A small network was shown many inputs. Here are its activations along a few directions, one row for each input.
Each table varies a few parts of the input and shows all the possible inputs, shuffled.
A made-up example of a description, with smaller parts first: line(4) and (point or (values(2) and ring(5)) or ring(11)).
Shared parts are said once, and a part with two or three values counts as separate values.

Table:
x1: [-33  33  16 -27 -20  83  28 -22 -12   6  35]
x2: [ 49   3 -14  -3 -51 -13 -66  -3  -4 -24 -63]
x3: [-55   8  -6 -14  51 -59 -31  -2  18  50  13]
x4: [-70 -22   3  22  30 -10  35  24   4 -13  39]
x5: [ 12   9 -39  68  58 -31  -2  -2  30  18 -27]
x6: [  8 -16 -42  59  40 -16   7  33  -8  40 -20]
x7: [ 68  17 -32   4 -48  -7 -36  -3  30 -18 -71]
x8: [ 15  -7 -23 -51 -19  30 -51 -53 -56  33  -8]
x9: [ 14  39 -48 -49 -22  54 -34 -29 -24  54  12]
x10: [-45   8 -18  -5  53 -47 -23  20  -1  46   9]
x11: [ 71 -11  -9 -52  12  13 -44 -29 -30  16  -8]
x12: [ 93   6 -26 -16   4  16 -14 -41  -2  29 -10]
x13: [-26 -11  -8  72  42  -7  41  -3  46 -33   8]
x14: [-29 -33 -11  65  27   7  49  28  12 -13  14]
x15: [  4  -6  49  17 -50  15  -7   8  10 -71 -41]
x16: [-22  -3 -33  23  44 -28   2  42 -26  46  -6]
x17: [ 35  -3   6 -28 -60 -39 -74  20 -21 -11 -27]
x18: [-77 -16  11  10  36 -18  25  16  21 -12  41]
x19: [  7  31  10  -3 -14  73  64 -33  23  10  13]
x20: [-38   4 -27   9  49 -39  -9  29 -22  43   4]
x21: [-31 -18  43 -28 -18  61   8 -44 -43 -14  15]
x22: [-85 -15  20   2  34 -29  18  -3  37  -8  44]
x23: [ 47  14 -10 -51 -54 -87 -30  30 -19  -4  11]
x24: [ 48  -1  43   9   6  47  48 -31  11 -17  13]
x25: [ 25  10  31  25 -46  19  21   7  45 -63 -51]
x26: [-56 -23  -3  33  29  -3  44  35  -2 -10  28]
x27: [  3   0  50 -29 -55 -59  27  40  -3 -48  34]
x28: [ 28 -19  61 -30  15  44  15 -19 -19 -30  14]
x29: [ 53  35 -56 -26 -17  43   1 -41  11  58  -9]
x30: [-11 -11  64  -8 -57 -14 -11  27  -6 -60  -6]
What do these inputs look like to the network?
> values(2) and (line(4) or ring(5) or line(6))
Which other rows does x17 become when the values(2) part takes its other values? List them by row number.
> x30
Which other rows does x13 become when the line(6) part takes its other values? List them by row number.
> x4, x14, x18, x22, x26

Table:
x31: [ 16   4 -32 -41 -23 -57 -88  27 -47  38 -30]
x32: [ 61   3  50   1 -74  43  -9 -34  29 -70 -50]
x33: [106   4  44 -29 -92  27   7 -22  19 -67 -21]
x34: [-68 -10  -5   2  50 -82 -21  45   1  17  28]
x35: [-25   2 -31  49  65  51  58 -10  20  38  18]
x36: [-48 -27   2   8  85  16  26 -20 -23  33  47]
x37: [-89  17 -25  -7  17 -82  -6  50  19  22  30]
x38: [-84   4  63 -17 -45 -10  48  21  23 -60  43]
x39: [103  16 -55 -16 -19 -68 -56  10   8  31 -40]
x40: [ 60  20 -50  13   0 -43 -72   1  21  27 -70]
x41: [-30  13 -38  53  47  48  59 -15  24  38  21]
x42: [-75   1   5 -19  67  19  26 -12 -11  38  63]
x43: [ 20  -7  66 -54 -95  35 -26  -5 -35 -61 -12]
x44: [101  35 -46 -42  -1  55  -2 -55   0  54  -2]
x45: [ 70  16 -35 -50 -22 -88 -58  19 -33  38 -10]
x46: [ 16   1 -54  -4 -21 -36 -97   7 -27  26 -64]
x47: [-37 -45  82  18   6  -4  36  12  -3 -75  24]
x48: [ 54  33 -40 -12  16  72 -20 -66  10  49 -32]
x49: [ 74   5  63 -64 -95   5   4 -13 -22 -60   7]
x50: [ 12  19 -46 -30  -2  87 -45 -57 -36  47 -27]
x51: [-26 -17 -18  39  74  38  50 -16  -1  36  22]
x52: [ 68  34 -26 -79  -4  33  -6 -46 -43  62  27]
x53: [-19 -27 -27  59  56 -67   0  45  10  13 -14]
x54: [-15 -36  63  47  -7  17  59  16  19 -75   0]
x55: [-18  -3  42  60 -32  34  68  19  46 -73  -1]
x56: [-63 -18  85  -9 -12  -1  36  19   8 -68  41]
x57: [ 22  -6  43 -17 -91  64 -34 -22 -13 -72 -47]
x58: [-96  23 -14 -26  32   9  38  -9   4  44  65]
x59: [-40 -32  -9  28  69 -79 -21  42  -8  10  11]
x60: [-18 -10 -41  70  47 -55   8  50  31  16 -18]
x61: [-16 -24  52  58 -19  23  66  18  37 -72  -3]
x62: [-23   2 -47  74  30 -57  10  45  35  16 -15]
x63: [  8  11 -20 -66  -7  50 -37 -44 -62  61  10]
The inputs of x47 and x36 match in every part but one. If x43 is changed in the same way as x47 into x36, which row does it become?
> x63
What do these inputs look like to the network?
> values(3) and (ring(5) or line(6))
List by row number the other rows that have the values(3) part in common with x53.
> x31, x34, x37, x39, x40, x45, x46, x59, x60, x62
Which other rows does x57 become when the values(3) part takes its other values? List them by row number.
> x46, x50
Which other rows does x52 become when the values(3) part takes its other values? List them by row number.
> x45, x49

Table:
x64: [-81 -12 -42  72 109 -50  51  39  28  44  38]
x65: [ 16  18  -5 -62  -5  32  -3 -33 -30  39  22]
x66: [-43   2  -6 -38  14  54 -20 -36 -35  34   8]
x67: [ -9  -7  16  35  -5  91  23 -32  14 -28 -26]
x68: [  9 -19  21  50 -36 -18 -22  33  22 -63 -55]
x69: [ 45   7  32 -49 -45   8   5 -13 -12 -26  19]
x70: [ 50  11  18  18 -25  68  38 -33  23 -23 -12]
x71: [ 18  16  30 -46 -34  51  21 -33 -20  -9  22]
x72: [-114  -14    9   20   78  -51   46   39    5   22   73]
x73: [ 53  12 -56   7   4 -53 -42  13  10  35 -33]
x74: [-24 -14  35  -9 -47 -37 -42  27 -18 -47 -21]
x75: [ 74  19 -53  -4  19 -14 -17 -16   2  50 -13]
x76: [ 55  -2  20  24 -49 -13   2  17  34 -56 -38]
x77: [ 76   5  22  13 -34  25  26 -10  27 -39 -19]
x78: [ 18   6  -2 -53 -30 -54 -43  12 -18   9  -2]
x79: [-80 -26  29  88  60 -12  92  41  53 -39  34]
x80: [-110  -26   40   31   51  -29   72   38   19  -24   72]
x81: [  8 -10 -54  36  14 -56 -63  29  -2  26 -49]
x82: [-38  -5  26 -25 -16  75   2 -35 -23 -15  12]
x83: [ 21   4  34 -37 -60 -32 -17  11  -8 -40  -3]
x84: [ 41  18   1 -61 -17 -14 -23 -15 -26  22  20]
x85: [-10   8 -57  18  46  54 -19 -36 -11  59 -21]
x86: [ 51  21 -57  -3  25  34  -1 -35  -5  65  -7]
x87: [-27 -12  -1 -24 -17 -58 -66  29 -28   0 -21]
The inputs of x81 and x68 match in every part but one. If x75 is changed in the same way as x81 into x68, which row does it become?
> x77
What do these inputs look like to the network?
> line(4) and (point or line(5))
Which other rows does x67 become when the line(4) part takes its other values? List them by row number.
> x66, x82, x85
Which other rows does x78 become when the line(5) part takes its other values? List them by row number.
> x65, x66, x84, x87
Which other rows does x71 become when the line(5) part takes its other values? List them by row number.
> x69, x74, x82, x83
